A small network was shown many inputs. Here are its activations along a few directions, one row for each input.
Each table varies a few parts of the input and shows all the possible inputs, shuffled.
A made-up example of a description, with smaller parts first: one of 4 places along a line, together with either a single point or one of 11 places around a ring or (one of 3 separate values, together with one of 8 places around a ring).
Shared parts are said once, and a part with two or three values counts as separate values.

Other details of the inputs vary at random and push rows far along two fixed directions, the same in every table; ignore that.

A family of inputs:
r1: [  3  -4   4   7   4  -9   8  21  17  -7   1 -16]
r2: [ 33 -13  21  -3 -19  12  -7 -47  18  10   6   0]
r3: [  7   4   9   4   7  -4  12  11  10 -13   2 -23]
r4: [  5   2   9   0  15   2  13   9  12  -9  -4 -24]
r5: [ 33 -15  24  -2  -4   1  10 -14  44   7   6 -19]
r6: [ -6   7 -18  -6 -32  10 -20 -38 -37  15  -6  51]
r7: [-25  10 -18  -3  20   0  11  30 -20  -7  -8  -1]
r8: [ 16 -11   2  -3 -52  10 -31 -65  -6  27   1  48]
r9: [  3   7   9   3  -2   0   6   7   8 -11   2 -15]
r10: [-13  -3 -21  -6 -27  13 -28 -49 -39  24 -15  57]
r11: [ 20  -2   7 -10 -56  14 -25 -62  -7  25  -1  50]
r12: [  5 -10  -2   3   9  -5   3   8  11  -3   0  -9]
r13: [-27   6 -20   2  20  -4   6  30 -18  -8 -14   2]
r14: [-25   5 -19   1  16  -3   3  33 -21 -10 -10   1]
r15: [-26   9 -18   5   9  -6   3  36 -20 -10  -8   0]
r16: [ 33 -12  28  -2  -1   2   9 -21  39   2   2 -26]
r17: [ 6  1  4  2 -1 -3 10 12 10 -5  4 -9]
r18: [  5  -5   0   0  17  -3  14  11  16  -3   3 -17]
r19: [  5   2   5   5   5   1   7   1   4  -8   6 -17]
r20: [ 35  -9  27   4  -9   1   6 -18  37  -2  10 -27]
r21: [-28   8 -23   7  11 -10   2  31 -18 -12  -2   2]
r22: [ -5   8 -10 -11 -26  15 -20 -44 -41   9 -16  45]
r23: [ 6  0  2  2  1 -7 10  9 10 -5  5 -8]
r24: [  2  -2   1   6   7  -6  11  15  15  -7  15 -17]
r25: [  6   5  11   3   4   0  10  15  10 -11   2 -26]
r26: [ 36 -11  30  -1  -5   5   7 -17  37  -2   5 -25]
r27: [ 21  -5   9  -6 -40   5 -14 -45   7  16   4  28]
r28: [ 18 -18  44  -3  16 -13 -28  -7  42  40  25 -12]
r29: [  3 -12  -1   6  16  -5   7  13  15  -5   5 -16]
r30: [  6  -7   0   2  16  -2  12  11  13  -6   9 -17]
r31: [-23  14 -17   1  10  -3   9  34 -21 -11  -3  -1]
r32: [ 4  1  0  3  0 -5  7  9 12 -6 10 -9]
r33: [-27   4 -24   3  24  -5   5  26 -19  -7 -10   1]
r34: [ -9  14 -11  -9 -41  13 -26 -48 -44  11 -12  53]
r35: [ 32 -18  23   5 -12  -9   3 -10  44   4   8 -19]
r36: [-26  15 -16   6  14  -1   6  23 -25 -17   1  -7]
r37: [ 31 -11  26   0 -17  -2   6  -7  44   4  15 -21]
r38: [ 33 -13  25   0   1   4   8 -22  39   2   5 -27]
r39: [  0  -3   4   6   0  -8   5  24  18  -6   4 -17]
r40: [ 33 -10  26  -8 -25  13  -8 -40  18  10   0   0]
r41: [  7  -3   4  -1  12  -2  13  16  14  -8   3 -15]
r42: [-21   9 -20  -2  20  -4  11  28 -22 -13  -5   3]
r43: [-26  11 -18   2  27   3   9  18 -26 -12  -7  -7]
r44: [ 20  -9  50  -6  18  -5 -24 -13  35  33  25 -19]
r45: [-41  19 -37  -5 -32   8 -29 -18 -69  10 -21  71]
r46: [-25  19 -11   2   8   1   6  29 -24 -17  -4  -8]
r47: [ 23   1  13  -8 -52  19 -25 -68 -13  20  -8  41]
r48: [  5  -3   1   6   9  -5  12  14  13  -6  12 -17]
r49: [-25   7 -23   8  14  -9   3  31 -20 -11  -5   1]
r50: [-25  14 -13  -2  20   5   9  24 -25 -12 -13  -8]
r51: [-6 -3 -6  2  8 -3  3 16 -1 -5 -7 -1]
r52: [ 4 -4  1 -3 10 -3 11  5 12 -1 -1 -8]
r53: [ 17  -8   4  -6 -55   7 -30 -63  -5  25  -5  50]
r54: [-34  21 -35 -10 -17  19 -24 -31 -79   4 -22  62]
r55: [-21   8 -23   0  22  -2   9  26 -23 -12  -2   2]
r56: [ 31 -19  20   0   1   1   9 -19  43   9  12 -21]
r57: [-27   4 -22   2  22  -8   6  27 -18  -8 -13   3]
r58: [-22   9 -18  -3  17   0   9  32 -22 -11  -5   0]
r59: [  1  -8   3   2  12  -4   8  18  18  -1  -4 -18]
r60: [-27   5 -23   9  16  -7   3  29 -21 -10  -2   1]
r61: [-45  16  -4  -5  45 -11 -21  39 -33  20  12  12]
r62: [ 4 -9  0  2  7 -7  4  9 12 -4 -2 -7]
r63: [ 32  -8  27   4 -11   0   5 -17  39  -3  13 -27]
Each input here is: one of 3 separate values, together with either a single point or (one of 4 places along a line, together with one of 5 places along a line).
Q: Changing only the choice among 3 separate values turns r38 into r33. The same change can be made to r4. Which row results?
A: r13
Q: Changing only the choice among 3 separate values turns r60 into r48. The same change can be made to r39. Which row results?
A: r37
Q: A walk changes only the place on the line of 4. It starts at r50 and steps to r40. List the rest of the walk in order.
A: r25, r46
Q: A walk changes only the place on the line of 5. It starts at r56 and steps to r18. List the rest of the walk in order.
A: r52, r5, r7
Q: Which other rows does r58 become when the choice among 3 separate values takes its other values? List them by row number.
A: r14, r40
Q: Which other rows does r47 become when the choice among 3 separate values takes its other values? List them by row number.
A: r1, r17
Q: Which other rows does r46 become when the place on the line of 5 takes its other values? List them by row number.
A: r9, r34, r36, r63

A family of inputs:
r64: [ 42 -27  28  -2 -28   7 -14 -52  35  16 -18   2]
r65: [ 26 -19  16  -3 -54  10 -25 -46  17  25 -10  28]
r66: [ 39 -25  10  -8 -10   9   6 -42  28  11  -9   4]
r67: [ 37 -20  27   3 -34 -13  -6 -13  52  11   1  -3]
r68: [ 39 -24   8 -13 -54  18 -14 -64  18  32   0  41]
r69: [-11  21 -14  -8   1  -2  17  22 -20 -14   4  10]
r70: [ 30  -3  35   0 -23   7   0  -8  33  -1   5 -26]
r71: [ 33 -31  24  25  30 -23  36  53  90 -22  32 -89]
r72: [  1 -11  10  13  36 -17  29  59  48 -22  -5 -64]
r73: [ 38  -4  19  -2 -64   6 -26 -74   9  20  19  36]
r74: [ 23 -20  64  -3  34 -17 -20  15  65  36  25 -43]
r75: [-22  18 -22   2 -26  14 -18 -21 -52  -1   3  35]
r76: [-19  25  -9  -7 -36   4 -21 -13 -46   2 -14  46]
r77: [-29   0 -29  16  32 -13  17  41  -5 -22   0 -22]
r78: [-37  30 -37 -15  -6  21  -1 -15 -74  -2 -19  48]
r79: [ 32  -6  17  -2 -50  19 -22 -85   2  20   8  26]
r80: [-22  -5 -24  18  53 -17  24  52   2 -33  -3 -42]
r81: [  3  -8 -14   8 -27 -13 -11 -14   2   5   9  27]
r82: [ 37  -5  22 -12 -34  19   3 -41  19  12  11   5]
r83: [-61  34 -50   5  29   7  -2  19 -90 -28 -17  22]
r84: [-51  14  -7  -8  87 -17   4  79 -18  10  16 -17]
r85: [-17  18  -5  -5   1  12  -8  -8 -40 -11 -26   9]
r86: [ 40 -24  24   9  32 -29  50  62  93 -21  25 -72]
r87: [-20   3 -34 -10 -11  12  -2 -19 -38   9 -20  45]
r88: [-82  28 -39  -4  40  -6 -47  21 -93  29   5  59]
r89: [-64  38 -31   7  51  -5  23  83 -50 -41 -19 -29]
r90: [ 15   3   9  -6  30   6  30  10  11 -21  -2 -35]
Q: Changing only one part turns r89 into r78. The same change can be made to r76. Which row results?
A: r69
Q: What do these inputs look like to the network?
A: one of 3 separate values, together with either a single point or (one of 2 separate values, together with one of 4 places along a line)
Q: Which other rows does r68 become when the choice among 3 separate values takes its other values? List them by row number.
A: r65, r71
Q: A walk changes only the place on the line of 4. It starts at r80 and steps to r77. List the rest of the walk in order.
A: r71, r81
